| -2.84 | +1.19 | -2.73 | +6.55 | +0.12 | +3.85 | -1.98 | -> +0.12
| -4.42 | -4.63 | -6.65 | +6.01 | +3.22 | +6.55 | +2.19 | -> +3.22
| -6.83 | +1.01 | -2.21 | +4.04 | -3.79 | -1.40 | +0.02 | -> -3.79
| +0.73 | -2.68 | +1.84 | +6.29 | -4.58 | +1.44 | -1.32 | -> -4.58
| +6.03 | -2.12 | -5.11 | +4.32 | +1.16 | +1.69 | -1.57 | -> +1.16
| +1.71 | +2.41 | +3.10 | -3.32 | -3.72 | +7.07 | -5.17 | -> -3.72
| +0.31 | +2.56 | -0.55 | -1.53 | +5.62 | +0.46 | -0.03 | -> +5.62
| -2.50 | +4.10 | +4.44 | -1.92 | -3.12 | +7.24 | -0.19 | -> -3.12
| +2.11 | +0.86 | +7.44 | +3.27 | +4.19 | -4.79 | -5.92 | -> +4.19
| +2.40 | +5.60 | -4.32 | +0.00 | -4.50 | +1.86 | +5.49 | -> -4.50
---
[-0.048  0.018  0.055 -0.147  0.071  0.145] | 0.145
[ 0.09 -0.15 -0.12 -0.09] | -0.09
[-0.08 -0.17  0.09 -0.12  0.14] | 0.14
[-1.142 -1.038 -0.823  1.196] | 1.196
[ -7.915  -0.096  -0.913 -13.550 -16.174  10.497] | 10.497
[ 0.73  1.22  0.60 -0.74 -1.58  0.24] | 0.24
---
| -3.88 | -7.12 | -7.54 | +5.30 | yields -3.88, +5.30

| -0.77 | -5.25 | +1.12 | -7.22 | yields -0.77, -7.22

| +3.65 | -1.23 | -4.27 | -4.39 |
| -6.53 | +6.34 | +7.27 | -4.90 |
yields +3.65, -4.90

| +0.28 | -7.50 | +1.36 | +7.25 | -5.61 | yields +0.28, -5.61

| +2.77 | -0.12 | -3.00 | +3.41 | -5.44 | +1.31 | yields +2.77, +1.31

| +1.33 | -0.67 | +6.24 | -7.01 | -2.93 | -1.05 | yields +1.33, -1.05

| -3.85 | +5.15 | +5.48 | -0.27 | +4.14 | -4.50 | +4.99 |
| -4.39 | +4.88 | +5.14 | +0.94 | +3.92 | -4.50 | +3.29 |
yields -3.85, +3.29

| -6.41 | +0.78 | +3.04 | -3.69 | -0.60 | -6.09 | +6.41 |
| -0.77 | +3.39 | +0.88 | -5.52 | +5.88 | +5.43 | +1.02 |
| -1.82 | +1.69 | +2.36 | -4.86 | +4.25 | +3.55 | +2.11 |
yields -6.41, +2.11
---
| +5.45 | +1.53 | -6.68 | +4.88 | -1.54 | → +1.53

| +0.75 | -5.94 | +3.59 | -2.61 | +0.23 | +4.43 | +1.97 | → -2.61

| -6.55 | -1.33 | +2.04 | -7.77 | +7.14 | → -1.33

| -1.08 | +1.55 | -2.58 | -1.98 | -3.24 | +1.84 | -5.77 |
| -0.59 | -4.83 | -0.31 | +3.09 | +2.93 | +4.13 | -1.30 |
| -1.34 | -0.92 | +3.72 | -3.96 | +0.52 | +1.54 | +0.25 |
→ -3.96

| +1.26 | -3.23 | +0.69 | -7.08 | → +1.26

| +3.52 | -2.68 | -5.93 | +0.00 | → +3.52

| +1.94 | -0.78 | -6.16 | +3.04 | -1.49 | +2.09 | → -6.16

| +1.03 | +1.90 | +5.58 | -1.09 |
| +0.86 | +0.10 | -6.55 | -1.52 |
→ +0.86

| +1.66 | +0.10 | +4.87 | -5.52 |
| +1.90 | +0.37 | +4.75 | -5.97 |
→ +1.90

| -0.56 | +5.97 | +4.42 | -4.29 | → -0.56
